Each row below holds a small network's activations on one input, seen along a few directions.
Each table varies a few parts of the input and shows all the possible inputs, shuffled.
Descriptions start from the smaller parts, as in this example, which fits no table here: one of 3 separate values, together with either a single point or one of 9 places along a line or (one of 5 places around a ring, together with one of 6 places along a line).
Shared parts are said once, and a part with two or three values counts as separate values.

Other details of the inputs vary at random and push rows far along two fixed directions, the same in every table; ignore that.

Rows:
r1: [ 49   5 -18 -22 -46  18  -4 -17  34  17 -25]
r2: [-48  -8   4  14 -12  23   4 -14 -52  15  30]
r3: [ 25   8  25  15  30 -42 -12  41  20 -23  35]
r4: [-38 -27  13 -14 -17  -4   5 -18 -46  15  36]
r5: [ 15  27  -8 -17 -66  12 -22  -9  45   4 -19]
r6: [ 29  12 -22 -22 -43  -7  18 -20  45  18 -37]
r7: [ -1  17  27  42  38 -21 -33  38  31 -18  24]
r8: [-33 -21   3   0   8  28  -8 -23 -60  13   6]
r9: [  7  18  15  48  64 -25  10  26  31 -24  -5]
r10: [ 28  11  23  44  63   0 -13  31  19 -22  10]
r11: [ 11   7 -73 -46 -39  42  14  13  56   5 -13]
r12: [ -4 -32   1 -21   1   6  13 -13 -72   9  15]
r13: [-50 -22  10 -15   2  -6  17 -26 -51  -1 -11]
r14: [ 22  -1  37  18  51 -15 -26  30  18 -35   1]
r15: [-55 -16  -6   4   8   3  14 -28 -50  12  -9]
r16: [ 41  22 -31 -29 -44 -11  23 -12  32  16 -38]
Each input here is: either a single point or (one of 3 separate values, together with one of 5 places along a line).

Rows:
r17: [ 19  16 -36 -16 -20  27   1  12  37  -3 -14]
r18: [-34 -13  21  17  -7  20 -16 -20 -43  15  24]
r19: [-15 -11 -41 -27 -27  38  15 -15 -15  16   4]
r20: [-24 -27  30  25  72 -27  18   6 -35 -11  10]
r21: [ 26  16  19  31  59 -32   3  29  35 -29 -19]
r22: [  3  19  -9   2  -8 -26  15  -1  41  -1 -26]
r23: [ 27   7  29   9  30 -59  -7  41  42 -26  19]
r24: [-39 -28 -15 -20  13  23   6  -2 -37  -1  12]
r25: [-35 -20 -22 -12  12  21  15   4 -43   3  21]
r26: [ 45  13  -6 -22 -34  -6  -1  -1  24   0 -18]
r27: [-31 -11  43  42  49  -5 -22  11 -42 -11  42]
r28: [  2  35   0  10 -52   5 -25  -5  45  10  -3]
r29: [ 18  33   0  14 -42  24 -28  -8  28   5 -14]
r30: [ -2  13 -27 -12 -12  -1   4  22  48  -6   5]
r31: [ 18  11  -5   1   5  -7   4  -7  31  -5 -41]
r32: [ -6 -33  14 -19  -1  -9  13 -13 -47  11  19]
r33: [-12 -30  15 -26  -2  -9   4 -15 -48   2   8]
r34: [-34 -32 -15 -12  13  23  15  -2 -35   8  24]
r35: [-34  -7  40  44  46  -7 -22  16 -46 -13  39]
r36: [ 24  19 -12   8   5  -9  13  -1  25   1 -33]
r37: [ 49  15 -11 -19 -32  -9   1   1  25   6 -15]
r38: [-31 -13 -45 -42 -73  43  39 -76 -58  48 -38]
r39: [ 16  19  40  43  37 -12 -45  29  39 -25   8]
r40: [ 50   9  -9 -20 -32  -6   1  -5  28   7 -12]
The inputs of r21 and r29 match in every part but one. If r38 is changed in the same way as r21 into r29, which row does it become?
Answer: r27
What is each input in this table made of?
Answer: one of 4 separate values, together with either a single point or one of 5 places along a line
A walk changes only the place on the line of 5. It starts at r33 and steps to r26. List the rest of the walk in order.
Answer: r37, r40, r32
Change only the choice among 4 separate values in r34. List by row number the other rows that result.
Answer: r18, r20, r32
